These are the activations of a small neural network, seen along a few directions. Each row is one input.
Each table varies a few parts of the input and shows all the possible inputs, shuffled.
A made-up example of a description, with smaller parts first: one of 3 separate values, together with either a single point or one of 9 places along a line or (one of 5 places around a ring, together with one of 6 places along a line).
Shared parts are said once, and a part with two or three values counts as separate values.
In the rows, zero is written as 128.

Other details of the inputs shift rows strongly along three fixed directions, in all tables alike. That doesn't count.

Rows:
x1: [142  57 134 104 144 218 134  73 160 173 109 120]
x2: [122 108 145  78 150 194  40  61 108 171  99 136]
x3: [121 138 152 107 131 127  42 163 126  90 160 173]
x4: [134  71 106 148 135 116 159 163 224  94 162 209]
x5: [136  69  99 148 133 125 157 173 227  98 159 192]
x6: [108 158  89 164 105  95 206 107 129 172  79  61]
x7: [110 173  86 161 126  69 122 165 191  93 161 144]
x8: [107 181  58 146 109  76 208  86 197 165  63  87]
x9: [128  79 105 150 116 133 168 192 231 103 147 202]
x10: [130  51 103 112 142 208 164  93 197 193  96 166]
x11: [135 116 154  70 144 240  14  75  56 168 119  99]
x12: [112 180  52 146 118  74 211  84 198 167  68  86]
x13: [118 114 100 140 140 106  97 166 235  97 169 211]
x14: [139 110 174 106 128 132  87 174  81  87 156 179]
x15: [120 141 131 156 107  69 153 160 130  89 140 140]
x16: [137  43  91 117 149 209 163  98 206 192 102 149]
x17: [150 157 161 136 129  95 124 190  55  85 167 103]
x18: [121 171 129 151 108 107 183 101  76 165  89  36]
x19: [114 188  80 132 111  80 181  87 149 167  64  70]
x20: [114 184 111 161 100  84 102 167 146  95 155 129]
x21: [ 80 189  52 170 108  88 182  75 200 162  85  75]
x22: [146  90 149 132 136 126 142 166 169  91 171 202]
x23: [134  56 120 117 131 218 167  90 201 184  97 139]
x24: [143 102 166 111 125 140  83 177  92  88 157 149]
x25: [142  77 120 137 134 127 130 174 180 101 161 175]
x26: [144 169 182 124 119 105 106 190  21  72 160  97]
x27: [114 127 123 126 131 112  79 152 191  84 151 209]
x28: [140  79 128 137 136 118 131 164 177  97 163 191]
x29: [127 147 147 153 111  80 157 157 125  70 154 137]
x30: [135 102 162 117 123 127 108 172 118  97 152 188]
x31: [122 143 138 165 102  69 185 161 164  93 144 160]
x32: [112 144  60 180 117  84 233 105 174 181  85  71]
x33: [ 78 185  59 170 111  75 178  70 199 164  79  87]
x34: [142 163 185 130 112  92 101 173  35  73 159  90]
x35: [146  88 190  69 147 222  82  71  42 162 110 116]
x36: [121 174 152 140 111  97 155  74  38 149  95  34]
x37: [124 185 138 128 141  61  60 147  79  86 154 134]
x38: [110 184 108 146 122  78  99 165 145  88 159 131]
x39: [148  60 141 101 149 217 139  86 146 195 109 139]
x40: [145 153 166 138 131  80 120 157  60  75 168 113]
x41: [128  73 108 148 127 120 162 161 228  94 155 211]
x42: [136 166 175 133 112  93 128 184  54  85 152 123]
x43: [139 140 145 157 123  69 151 159 122  84 164 133]
x44: [ 93 202 100 137 126  85 122  58  90 150  79  66]
x45: [112  91 104 104 134 207  90  76 206 185 105 143]
x46: [149 167 179 125 125 102 106 190  21  79 165  96]
x47: [112 172  90 162 124  66 118 168 190  98 162 143]
x48: [ 94 195  70 170 101 100 154  79 153 167  92  61]
x49: [146  61 148 101 150 203 132  70 141 185 112 143]
x50: [133  91 131 145 116 135 174 183 215  93 156 211]
x51: [118 140 113 164 102  75 185 182 165 109 132 160]
x52: [126  55 122 107 136 201 135  70 168 175  95 144]
x53: [133  78 110 145 134 113 163 172 218  99 160 223]
x54: [122 198 157 113 138  72  40 146  34  75 152 122]
x55: [118 149 131 147 113  76 156 165 116  86 140 154]
x56: [135  51 123 117 141 202 159  64 199 171 109 150]
x57: [136  75 147  82 144 222 108  92  92 180  96 132]
x58: [ 86 194  72 159 109  91 154  78 159 164  88  62]
x59: [140  73 156  78 143 221  77  83  70 169 102  99]
x60: [124 173 131 136 129  84 150  87  25 165  95  51]
x61: [ 96 202  97 138 130  88 120  69  91 159  92  53]
x62: [140 116 154  71 151 236   8  79  52 172 127  98]
x63: [136 205 115 104 136  84 120  91  40 162  84  35]
x64: [107  90  99 102 144 197  96  69 207 168 102 160]
x65: [162 103 182 110 140 142  77 173  75  85 178 135]
x66: [147 171 185 121 124  97 107 184  13  83 162 111]
x67: [140 123 117 102 128 121 114 182 197  80 144 204]
x68: [152  86 140 137 133 140 141 189 175 103 170 175]
x69: [133 163 179 133 113  85 125 163  57  80 153 129]
x70: [108 166 113 146 115  93 172  75  71 149  84  51]
x71: [128  80 113 144 126 118 165 169 220  99 154 223]
x72: [144  79 172  85 137 222 110  89  90 185 102 122]
x73: [138 104 155 116 123 138 113 189 117  98 152 184]
x74: [149  99 151 116 138 132 108 192 110 107 163 180]
x75: [130  83 120 135 122 137 139 169 188  89 150 181]
x76: [112 157  79 164 116  96 210 105 129 170  84  60]
x77: [136 113 156  60 173 210   7  68  49 170 120 106]
x78: [116 163 104 148 120  96 169  88  74 155  90  36]
x79: [114 154  78 179 116  87 249  89 172 177  88  80]
x80: [115 175 109 145 138  57  99 144 142  86 150 154]
x81: [137  59 138 105 134 217 134  74 161 171 103 119]
x82: [123 185  68 133 130  76 182  86 149 165  76  69]
x83: [139 164 190 127 116  88 101 160  27  68 160 105]
x84: [121 169 107 144 127  95 179  99  59 173  89  53]
x85: [148 146 157 104 142 152  11 174  70  87 188 147]
x86: [141 106 136  85 153 225  27  77  92 186 126 106]
x87: [136 166 161 124 119  99 104 194  25  80 150 104]
x88: [137  60 136 103 137 221 136  72 161 166 103 120]
x89: [152  85 188  70 153 219  81  70  41 170 115 114]
x90: [156  96 162 119 140 143 103 169 116  85 174 149]
Description of these inputs: one of 6 places along a line, together with either a single point or one of 4 places along a line or (one of 2 separate values, together with one of 5 places around a ring).
Changing only the place on the line of 6 turns x39 into x42. The same change can be made to x25. Which row results?
> x59
Which other rows does x21 become when the place on the line of 6 takes its other values? List them by row number.
> x7, x38, x45, x47, x58
Which other rows does x44 become when the place on the line of 4 takes its other values? List them by row number.
> x11, x21, x64
Which other rows does x54 become when the place on the line of 4 takes its other values? List them by row number.
> x38, x61, x62
Which other rows does x1 become when the place on the ring of 5 takes its other values? List them by row number.
> x46, x56, x66, x89
Which other rows does x8 become when the place on the line of 6 takes its other values? List them by row number.
> x12, x19, x63, x67, x82

Rows:
x91: [141  92 135 116 122 134 161 173 167 113 132 201]
x92: [117 157 122 148 122  63 126 169 167  63 162 177]
x93: [112  94 129 125 129 209 144  20 115 213  78  70]
x94: [113 183  96 152 118  85 158  89 110 162  91  62]
x95: [156  60 171  73 158 210  88 118  75 155 120 147]
x96: [105 186  99 150 124  79 161  70 125 154  92  79]
x97: [115 178  87 156 116 102 172 104 127 165 100  57]
x98: [129 187 164 116 128  79  68 154  25  91 150 103]
x99: [126 184 161 116 126  80  70 153  26  83 147 101]
x100: [133 127 112 147 116 112 131 200 190  82 168 175]
x101: [146  90 162  70 155 219  44 107  74 162 125 121]
x102: [120  93  94 175 110 121 243  93 239 150 105 122]
x103: [143 132 149 146 127  87 142 178  89  86 167 133]
x104: [130 102 117 129 127 134 115 159 191 103 149 184]
x105: [136  55 122 100 143 206  96 133 202 138 136 188]
Describe the family of inputs behind these rows.
> either a single point or one of 4 places along a line or (one of 2 separate values, together with one of 5 places along a line)
Which other rows does x96 become when the place on the line of 5 takes its other values? List them by row number.
> x94, x97, x98, x101
Which other rows does x94 become when the choice among 2 separate values takes its other values? List them by row number.
> x104

Rows:
x106: [104 131  97 165 111 104 185  98 209 140 112 135]
x107: [116 156 111 126 130 101 152  89 110 162  87 101]
x108: [144 149 143 104 134 125  70 193  86  97 156 136]
x109: [134 114 136  96 150 159  79  98  91 150 122 122]
x110: [128 118 146  95 132 170  88 109  88 147 112 127]
x111: [123 100 117 134 124 168 125 129 194 134 140 155]
x112: [121 190 114 150 104  76 133 182 110  97 137 101]
x113: [145 146 141 112 138 121  63 182  89  93 168 129]
x114: [106 155 114 146 115 118 148  85 120 153 103  79]
x115: [116 178 133 157 119  52 133 137 107  80 145 117]
x116: [129  90 119 115 144 141 127 103 187 131 126 178]
x117: [126 100 113 132 122 174 117 139 196 134 141 143]
x118: [112 159 117 133 116 109 156  87 112 157  87  97]
x119: [128 114 163 102 133 165  94  88  95 133 121 123]
x120: [113 153 114 147 127 105 142  76 120 151 105  87]
x121: [132  98  98 170 114 121 235 137 190 147 118 122]
x122: [130 127 127 135 116 116 117 203 177  77 166 195]
x123: [151  83 173 109 135 166 146 117  71 145 122 120]
x124: [130 118 158  90 133 163  97  96  88 138 107 134]
x125: [134 115 151  84 147 157  94  95  87 145 106 137]
x126: [135 142 152 106 136 109  78 174  80  92 150 157]
x127: [131 121 129 149 119 119 202 108  94 157 102  77]
x128: [114 179 121 163 118  58 125 150 108  89 150 109]
x129: [134 123 118 149 124 116  98 199 187  75 185 171]
x130: [130  92 115 119 143 141 125 109 187 138 128 176]
x131: [127  97 108 136 136 162 117 123 195 135 143 154]
x132: [138 122 135  89 146 173  84 118  89 156 115 121]
x133: [152  63 128 133 127 178 171 160 172 140 138 143]
x134: [136 146 158 157 111  61 195 163  80  85 140 116]
x135: [120 159  94 137 133 113 142  92 120 162 105  78]
Describe the family of inputs behind these rows.
> one of 5 places along a line, together with either a single point or one of 5 places around a ring
Start at x115 and move only the place on the ring of 5, one step at a time. The first step leads to x116. Which rows follow, in order?
> x125, x124, x119
List by row number the other rows that have the place on the line of 5 in common with x113.
> x108, x112, x117, x129, x133
List by row number the other rows that have the place on the line of 5 in common with x131.
> x111, x121, x122, x132, x135
